Each row below holds a small network's activations on one input, seen along a few directions.
Each table varies a few parts of the input and shows all the possible inputs, shuffled.
A made-up example of a description, with smaller parts first: one of 5 places around a ring, together with either a single point or one of 11 places around a ring or (one of 2 separate values, together with one of 6 places along a line).
Shared parts are said once, and a part with two or three values counts as separate values.

Other details of the inputs shift rows strongly along two fixed directions, in all tables alike. That doesn't count.

Rows:
r1: [  3  50 -18 -52  28 123 -32 -62 -31  76  89  -9  69]
r2: [ 36 -21 -24  -1  26  41 -36 -46  53  -6 -27   8  -3]
r3: [ 19 -17   4 -17  56  30 -23 -42  53  19 -16  10 -16]
r4: [ 28 -12 -44 -15  43  41  19 -50  43  -9 -26   0   8]
r5: [ 24 -43   4 -15  27  49 -36 -27  25   3 -40  15 -10]
r6: [  1  18  -4  21 -37 -62   0  24  -1 -25 -26 -21 -17]
r7: [  5 -27 -15 -23  62  35  27 -53  21 -20 -11  12   2]
r8: [-14  22  24   5  -5 -72  14  24   1  -1 -18 -18 -33]
r9: [-38  73  34 -38 -31  27 -41  36 -79  54  92  -4  50]
r10: [ 15 -39  -5 -14  41  32  43 -65  34   2 -10  15   7]
r11: [ -4  -1  -5  27 -26 -53 -20  46  -3 -36  -3   5 -22]
r12: [ -8  -5  23   9 -33 -52   0  38 -24 -17 -43 -13 -28]
r13: [ 16 -23 -37 -21  48  44  21 -39  27 -30 -22  18  14]
r14: [  9 -44  20 -15  37  30  -4 -43  54  21  -8  29  -8]
r15: [ -2   1 -27  26  -3 -54  13  53  -5 -31  17   3 -23]
r16: [ 28 -32 -34 -17  33  59  24 -35  24 -22 -31  -5   4]
r17: [-14  -3  -7  24  10 -60  20  39 -11 -21  28  -1 -37]
r18: [-24  -4  41   6 -23 -70  32  22   3   1  -9   0 -23]
r19: [ -8 -16  24  25 -37 -66  -9  33   1   9 -10  19 -26]
r20: [ 10  14 -33  32 -10 -59  11  43   8 -10  14 -15 -30]
r21: [ -8  -2   4  16  -7 -49  45  31 -24 -24  -2 -29 -36]
r22: [-26  72  20 -25 -90  34 -15  11 -85  46  68  -9  77]
r23: [ 22 -49 -11   1  46  31  22 -52  45  10   8  23  -7]
r24: [  0  -2   4  20 -44 -40   8  38 -18 -38 -31 -22 -24]
r25: [-32  15   0  94  -8 -31   5  51  15 -20  -5  -5  -5]
r26: [-34  80  12 -34 -67  36 -33  23 -94  22  66 -16  77]
r27: [  4 -10   3  37 -48 -55  -1  34   6 -12   0  10 -21]
r28: [ 34 -43 -33   1  30  41  15 -39  50   2  -2  27   8]
r29: [ 16 -14 -22 -17  58  33  25 -64  36   1 -16  -4  -4]
r30: [-13   1  33   3 -13 -52  21  39 -15 -16 -22 -20 -35]
r31: [ 14 -41   0 -16  41  28 -38 -31  36  -8 -38  33  -5]
r32: [-39  24   4  83 -13 -35  27  38   4 -29 -25  -9   4]
r33: [  6  50   8 -62   1 122 -81 -56 -36  83  51   5  83]
r34: [ -2 -11  -3  28  -3 -46  23  43 -14 -15  18 -22 -46]
r35: [-20   1  20   4 -21 -67  -4  32 -18 -24 -34   4 -16]
r36: [-11  66 -13 -19 -54  52 -20  46 -88  44  96 -32  54]
r37: [ 19 -21   0 -24  33  26 -21 -58  40   6 -61   8   4]
r38: [-27  69  38 -35 -44  45 -39  41 -86  62  87 -23  43]
r39: [  8  -9  -2  31 -40 -37 -14  50  -8 -29 -12 -15 -35]
r40: [  9 -44  13 -21  14  27   0 -59  38   8 -53  30  10]
r41: [  1  -1 -13  24 -33 -59  52  29  -5 -17  -1   1 -11]
r42: [ -2 -21  16 -36  53  32   2 -44  29  -9 -31  18   4]
Description of these inputs: one of 2 separate values, together with either a single point or (one of 4 separate values, together with one of 5 places around a ring).
Question: The inputs of r11 and r26 match in every part but the choice among 2 separate values. If r14 is changed in the same way as r11 into r26, which row does it become?
Answer: r18
Question: Change only the choice among 2 separate values in r22. List by row number the other rows that result.
Answer: r27
Question: Change only the choice among 4 separate values in r19. List by row number the other rows that result.
Answer: r5, r31, r33

Rows:
r43: [ 14 -27  -1  -8  20  16 -21 -18  26  -3 -23  14 -10]
r44: [ -7  14 -12  28 -15 -22  19  37 -15 -10  20 -11  -5]
r45: [  5 -19  10 -11  23  14   3 -31  22   0 -26  11  -1]
r46: [ 20 -19 -28   7  23  23  16 -25  26  -8  -5   2  -2]
r47: [-11  15  11  18 -29 -33 -10  28 -12  -3  -1  -3  -4]
r48: [ -5  12  10  10 -33 -31 -15  31 -16  -7  -4  -6  -7]
r49: [ -7  16 -15  11 -10 -35  32  26 -18  -9  27  -9  -5]
r50: [-15  56  14 -47 -19 100 -53 -25 -57  69  74   3  83]
r51: [-17  14  15  11 -29 -34   2  24 -17  -3  -8  -6  -1]
r52: [  9 -24 -17   5  33  21  21 -25  26 -11   2   4  -6]
r53: [-11  10  13   3 -33 -32  -1  27 -23  -8 -11  -9  -4]
r54: [  8 -21   6  -9  27  13  -4 -26  31   7 -16  11  -8]
r55: [ 10 -24   8 -19  20  15   0 -29  18  -5 -30   8  -6]
r56: [ 14 -13 -28   3  40  23  15 -22  25 -16  -7  -3  -6]
r57: [ -7   9  15  -1 -20 -38  -5  29 -15   7   8  -7 -18]
Question: What do these inputs look like to the network?
Answer: either one of 5 separate values or (one of 2 separate values, together with one of 5 places around a ring)

Rows:
r58: [ -3 -11 -10  28 -10 -19   0  27   5 -25 -14  -8 -15]
r59: [  1  -5  13  15   2 -36  -9  17  10  -4  -8  -1 -28]
r60: [ -9  -1  13   9  -6 -34   5  13   3 -16 -29  -4 -14]
r61: [  2 -13  13  16  -7 -38  -4  15  12   1  -6   5 -24]
r62: [ 11 -14   2 -39  52 118 -33 -83  33  25 -12  24  47]
r63: [ 29 -78  -7  -2  69  49   0 -79  97 -20 -79  38 -17]
r64: [  1  -5  11  -2  -3 -37   3  13  -4 -16 -23  -4 -23]
r65: [ -1  -8   6  -3   1 -38  -6  20   4  -9 -13  -2 -30]
r66: [-15  40  16 -39 -36  27 -27  10 -55  46  56  -6  38]
r67: [ 17 -16 -23 -37  58  97   3 -83  25  20  14   8  38]
r68: [ -8  53  -9 -13 -40  34 -19  14 -45  20  57 -10  49]
r69: [-23  47  22 -25 -44  29 -15   3 -54  38  36  -9  53]
r70: [ -4  -4  -7  15   9 -32  35  15   4 -11   5  -2 -25]
r71: [  9  -6 -12  24 -14 -19   8  21   2 -26 -12 -10 -22]
r72: [-13  44  -4  -2 -31  34 -22  18 -54  26  53  -1  50]
r73: [  1  -5  -3  13  12 -33  36  19   7 -11   5  -7 -19]
r74: [  3 -13  12  -1 -14 -39   9   9  -3 -11 -22   1 -20]
r75: [ -6  -5  -9  15   8 -36  32   9   4 -14   7  -3 -23]
r76: [  6   0 -21  29  -7 -27   4  22   9 -12 -15  -7 -16]
Question: What do these inputs look like to the network?
Answer: either one of 4 places along a line or one of 5 separate values or (one of 2 separate values, together with one of 5 places around a ring)
Question: Change only the choice among 2 separate values in r59. List by row number the other rows that result.
Answer: r61
